These are the activations of a small neural network, seen along a few directions. Each row is one input.
Each table varies a few parts of the input and shows all the possible inputs, shuffled.
Descriptions start from the smaller parts, as in this example, which fits no table here: one of 2 separate values, together with either a single point or one of 9 places around a ring or (one of 4 places along a line, together with one of 8 places around a ring).
Shared parts are said once, and a part with two or three values counts as separate values.

Other details of the inputs shift rows strongly along two fixed directions, in all tables alike. That doesn't count.

Rows:
R1: 320, -68, -671, 36, -581, 175, 800, 597, 405, 328, -118
R2: -307, 478, -274, 335, 343, 287, -274, 215, 0, -153, -107
R3: -21, -171, 160, -64, 38, -98, 35, -68, 1, 12, 31
R4: 78, -57, 116, -70, -14, -73, 12, -213, 0, 2, -68
R5: 48, -125, 157, -42, -52, -60, -35, -112, -43, -2, 143
R6: -102, 523, -193, 377, 253, 331, -292, 263, 23, -130, -66
R7: 39, -123, 156, -26, -39, -104, -74, -115, 13, -4, 103
R8: -77, -140, 135, -103, 48, -98, 42, -117, -23, 67, -37
R9: 102, -103, 101, -125, -16, -37, -29, -122, -47, 38, 83
R10: 52, -138, 161, -27, -24, -41, -42, -152, 44, 6, 29
R11: -222, 512, -260, 458, 340, 247, -218, 117, -8, 71, -83
R12: -24, -191, 134, -26, -6, -83, -6, -122, 37, 3, -7
R13: 55, -118, 190, -66, 21, -58, -2, -100, 7, 13, 68
R14: -68, -113, 64, -213, -42, -66, -25, -27, -80, -187, -13
R15: 10, -81, 99, -95, -30, -115, 11, -144, -98, 30, 12
R16: 74, -44, 108, -84, -42, -93, 22, -171, -85, -6, 47
R17: 121, -59, 154, -153, -106, -66, -99, 8, -6, -170, -12
R18: -65, -107, 95, -238, 29, -62, 10, -11, -27, -171, -94
R19: -31, -180, 124, -27, -30, -145, -28, -81, 12, -4, 66
R20: 6, -199, 109, -70, -10, -75, 20, -67, -41, 15, 74
R21: -48, -121, 61, -235, 9, -38, -37, -26, -84, -175, -43
R22: -329, 464, -241, 486, 376, 262, -253, 117, 3, 81, -47
R23: 71, -136, 151, -66, -7, -35, -40, -110, -45, 11, 114
R24: -76, -112, 63, -200, -32, -110, -63, -32, -21, -188, -56
R25: -206, 517, -266, 419, 366, 252, -224, 153, -102, 73, 3
R26: 302, -31, -700, 85, -626, 93, 773, 530, 372, 279, -148
R27: -306, 464, -259, 446, 386, 269, -242, 163, -83, 90, 35
R28: 16, -75, 132, -120, 43, -111, 45, -131, -47, 47, -67
R29: -29, -174, 133, -38, -29, -101, -6, -85, -52, -7, 108
R30: -85, -151, 96, -66, -25, -147, -20, -128, -10, 51, -1
R31: -134, 543, -260, 422, 340, 270, -199, 130, -84, 39, 36
R32: -87, -144, 111, -75, -17, -102, -4, -138, -79, 46, 44
R33: 139, -59, 168, -183, -43, 5, -97, -1, -78, -166, 5
R34: 82, -38, 143, -111, 31, -91, 55, -161, -35, 10, -30
R35: 77, -101, 126, -85, -20, -45, -48, -176, 34, 26, 1
R36: 121, -42, 206, -185, -18, -19, -56, 12, -24, -163, -43
R37: 240, -67, -718, 76, -620, 73, 769, 565, 363, 319, -186
R38: 126, -58, 159, -164, -110, -21, -67, 8, -66, -171, 31
R39: 76, -90, 116, -100, -53, -63, -34, -130, -50, 20, 116
R40: 64, -83, 117, -81, -34, -107, -80, -137, 5, 17, 77
Description of these inputs: one of 5 places around a ring, together with either one of 2 separate values or one of 6 places around a ring.
- The inputs of R15 and R37 match in every part but the place on the ring of 5. If R39 is changed in the same way as R15 into R37, which row does it become? => R40
- The inputs of R34 and R31 match in every part but the place on the ring of 5. If R3 is changed in the same way as R34 into R31, which row does it become? => R20
- A walk changes only the place on the ring of 5. It starts at R10 and steps to R13. List the rest of the walk in order. => R23, R5, R7
- Which other rows agree with R2 in the place on the ring of 5? List them by row number. => R4, R6, R10, R11, R12, R22, R35

Rows:
R41: -1, -106, 63, -163, -29, -70, 35, -82, -59, -35, -19
R42: 20, 173, -48, 72, 50, 75, -98, 64, 5, -37, -13
R43: -109, 121, -101, 76, 73, 50, -71, 58, -27, -35, 2
R44: -75, 146, -50, 87, 105, 70, -44, 56, -31, -21, -49
R45: -7, -109, 45, -155, -64, -89, 23, -85, -38, -49, -30
R46: -61, 107, -38, 145, 102, 29, -9, 21, 6, 95, 27
R47: 1, 152, -63, 82, 47, 65, -98, 83, -14, -61, 1
R48: 31, 154, -45, 86, 61, 109, -58, 61, -12, -18, 21
R49: 10, -101, 77, -154, -31, -74, 39, -76, -47, -45, -42
R50: 6, -147, 102, -128, -15, -54, 32, -73, 17, -1, -34
R51: -52, 107, -48, 148, 103, 43, -23, 10, -5, 93, 37
R52: 11, -101, 94, -123, -57, -89, 17, -81, -19, -53, -65
R53: -17, 117, -35, 120, 33, 85, -95, 93, 3, -49, 61
R54: -60, 107, -60, 156, 74, 25, -43, 4, 14, 76, 28
R55: 24, 177, -31, 64, 86, 93, -84, 69, -15, -22, -3
R56: 98, -86, 107, -142, -50, -55, -2, -39, -39, -62, 5
R57: -24, -157, 88, -101, -49, -87, 2, -62, 0, -32, -1
R58: 72, -114, 92, -44, -61, -89, 20, -153, 0, 70, 40
R59: -9, -123, 69, -152, -28, -71, 28, -66, -52, -35, 5
R60: -91, 84, -67, 90, 101, 74, -41, 73, 1, 24, -14
R61: -64, 113, -67, 108, 67, 61, -39, 53, 24, -43, -51
R62: 113, -113, 130, -110, -69, -23, 9, -57, -3, -34, 41
R63: 217, -182, -629, -9, -611, 103, 738, 552, 372, 246, -171
R64: -90, 92, -69, 96, 79, 66, -62, 51, 42, 0, -38
R65: -62, 118, -49, 101, 105, 80, -26, 56, 3, -28, -40
R66: 91, -95, 123, -135, -50, -59, 8, -23, -20, -69, 31
R67: 82, -97, 111, -126, -80, -78, -13, -32, -2, -86, 21
R68: -7, -144, 86, -128, -30, -76, 29, -51, -40, -32, 15
R69: 104, -113, 118, -100, -96, -41, -14, -66, 15, -52, 32
R70: 62, -131, 101, -54, -42, -79, 40, -133, -32, 81, 60
R71: 4, -138, 85, -109, -36, -76, 16, -91, 30, -32, -62
R72: 19, 157, -52, 97, 42, 91, -90, 47, 2, -38, 13
R73: -71, 111, -51, 156, 76, 12, -31, 15, 24, 77, 18
R74: -107, 101, -86, 101, 71, 47, -70, 74, -16, -33, 12
R75: 51, -126, 91, -42, -65, -95, 15, -141, -15, 62, 51
R76: -84, 137, -99, 72, 59, 47, -48, 53, -18, -42, -47
R77: 9, -135, 102, -118, 0, -58, 30, -89, 9, -17, -51
R78: -102, 80, -64, 104, 99, 71, -41, 82, -7, 6, 12
R79: 38, -129, 87, -68, -28, -91, 53, -135, -31, 81, 43
R80: -3, 112, -30, 108, 50, 104, -60, 108, -10, -28, 68
R81: -53, 103, -90, 151, 54, 29, -26, -4, 1, 86, 38
R82: 87, -124, 100, -59, -46, -73, 54, -142, -14, 91, 47
- Describe the family of inputs behind these rows. => one of 2 separate values, together with either one of 5 places along a line or one of 6 places around a ring or one of 10 places around a ring
- The inputs of R80 and R53 match in every part but the choice among 2 separate values. If R55 is changed in the same way as R80 into R53, which row does it become? => R42
- The inputs of R65 and R61 match in every part but the choice among 2 separate values. If R51 is changed in the same way as R65 into R61, which row does it become? => R54
- Which other rows does R46 become when the place on the line of 5 takes its other values? List them by row number. => R51, R70, R79, R82
- Which other rows does R43 become when the place on the ring of 10 takes its other values? List them by row number. => R45, R52, R57, R61, R63, R64, R71, R74, R76
- Which other rows does R54 become when the place on the line of 5 takes its other values? List them by row number. => R58, R73, R75, R81

Rows:
R83: -14, 34, -22, 101, -38, -24, -13, -33, 40, 17, -83
R84: -115, -1, -41, -37, 70, -11, 25, 55, 77, -5, -149
R85: -7, 27, -23, 71, -13, -25, -45, -21, 132, 37, -88
R86: -26, -13, 17, -40, -6, 65, -33, 210, -5, -153, 45
R87: 110, 127, -51, -16, 21, -10, 32, -23, -63, 76, -16
R88: -108, -17, -87, -29, 17, -41, 9, 105, -75, -8, 55
R89: 62, 72, 8, 60, 38, 22, 77, -41, -9, 103, -83
R90: 78, 51, -35, 36, 13, -5, 29, 18, -68, 119, 118
R91: -17, 74, -88, -38, -18, 53, 7, -52, -29, -6, -51
R92: -13, -21, -22, 136, -41, -27, 5, 10, 52, 3, 87
R93: -43, -44, -59, 59, 22, 59, 39, -4, 3, 7, 59
R94: 4, 10, -73, 77, -71, -53, -52, 31, -12, 35, 121
R95: 55, 66, 1, 54, 1, 21, 49, -10, -38, 118, 112
R96: -149, -73, -22, 12, 68, -10, 16, 92, 71, 36, -12
R97: 161, 49, 65, 22, -9, 105, -17, 122, 3, -24, 108
R98: -153, -71, -22, 40, 39, -12, 50, 81, -20, 17, -9
R99: 15, 98, -55, 39, -82, -32, -24, -35, 22, -8, -22
R100: 58, 24, 19, 97, 49, 20, 78, -7, -5, 85, 88
R101: -143, -163, 548, -222, 279, -180, -457, -548, -295, -159, 181
R102: 7, 60, -123, -54, -6, 27, -13, -23, -58, -3, -46
R103: 67, 64, 9, 30, 65, 23, 40, -31, 80, 121, -88
R104: -38, 5, -59, -7, 49, 61, -11, -35, 84, 40, -115
R105: -41, 8, -61, 20, 17, 60, 28, -45, -6, 22, -112
R106: -127, -6, -57, -14, -3, -15, 39, 82, -40, -9, 50
R107: -123, -45, -40, 29, 47, -14, 67, 86, -5, -40, 25
R108: 81, -12, 683, -256, 333, -134, -506, -471, -264, -269, 76
R109: 38, 86, -93, 24, -69, -56, -45, -5, -6, -6, -16
R110: -11, 31, -74, 4, 25, 55, 43, -44, 8, -36, -77
R111: 91, 97, -2, 44, 52, 17, 86, -44, 1, 44, -47
R112: -38, -49, -7, 122, -22, -22, -45, 19, 128, 79, 46
R113: 88, 10, 30, 61, -93, 52, -99, 137, 57, -107, 110
R114: -70, -71, -42, 45, 44, 62, -14, 3, 79, 82, 21
R115: -120, 7, -42, -8, 42, -11, 58, 45, -15, -23, -145
R116: -17, 19, -39, 91, -90, -28, -25, 4, 19, 34, 114
R117: -73, -66, -47, 74, 11, 63, 25, -3, -10, 65, 24
R118: 28, 2, 28, 113, 37, 26, 68, -3, -16, 144, 51
R119: -26, -16, -109, -1, -11, 31, -17, 18, -64, 40, 91
R120: 60, -18, -3, -17, -33, 138, -62, 121, 5, -106, 79
R121: -75, 61, -102, -78, 23, -43, 13, 65, -69, -50, -80
R122: 10, 61, 1, -97, -5, 60, -21, 172, 4, -193, -93
R123: 32, -5, 33, 82, 67, 25, 28, 3, 72, 160, 47
R124: -45, -43, -9, 153, -48, -21, -11, 8, 38, 60, 52
R125: 324, -828, 195, -736, -635, -424, 649, -148, 129, -31, -192
R126: 91, 63, -19, -70, -25, 135, -57, 82, 14, -146, -57
R127: 121, 85, 18, 3, -88, 46, -93, 92, 63, -148, -25
R128: 89, 138, -20, 0, 3, 17, 58, -47, -32, 76, -23
R129: -95, 72, -70, -65, 6, -18, 39, 40, -36, -51, -86
R130: 17, 57, -39, 85, -32, -29, 5, -30, 55, -39, -48
- The inputs of R86 and R120 match in every part but one. If R115 is changed in the same way as R86 into R120, which row does it become? => R105
- The inputs of R93 and R107 match in every part but one. If R104 is changed in the same way as R93 into R107, which row does it become? => R84
- Describe the family of inputs behind these rows. => one of 2 separate values, together with one of 4 places along a line, together with either a single point or one of 5 places along a line
- A walk changes only the place on the line of 5. It starts at R90 and steps to R95. List the rest of the walk in order. => R100, R118, R123
- Which other rows agree with R109 in the place on the line of 4 and the choice among 2 separate values? List them by row number. => R83, R85, R99, R127, R130
- Which other rows does R117 become when the choice among 2 separate values takes its other values? List them by row number. => R105
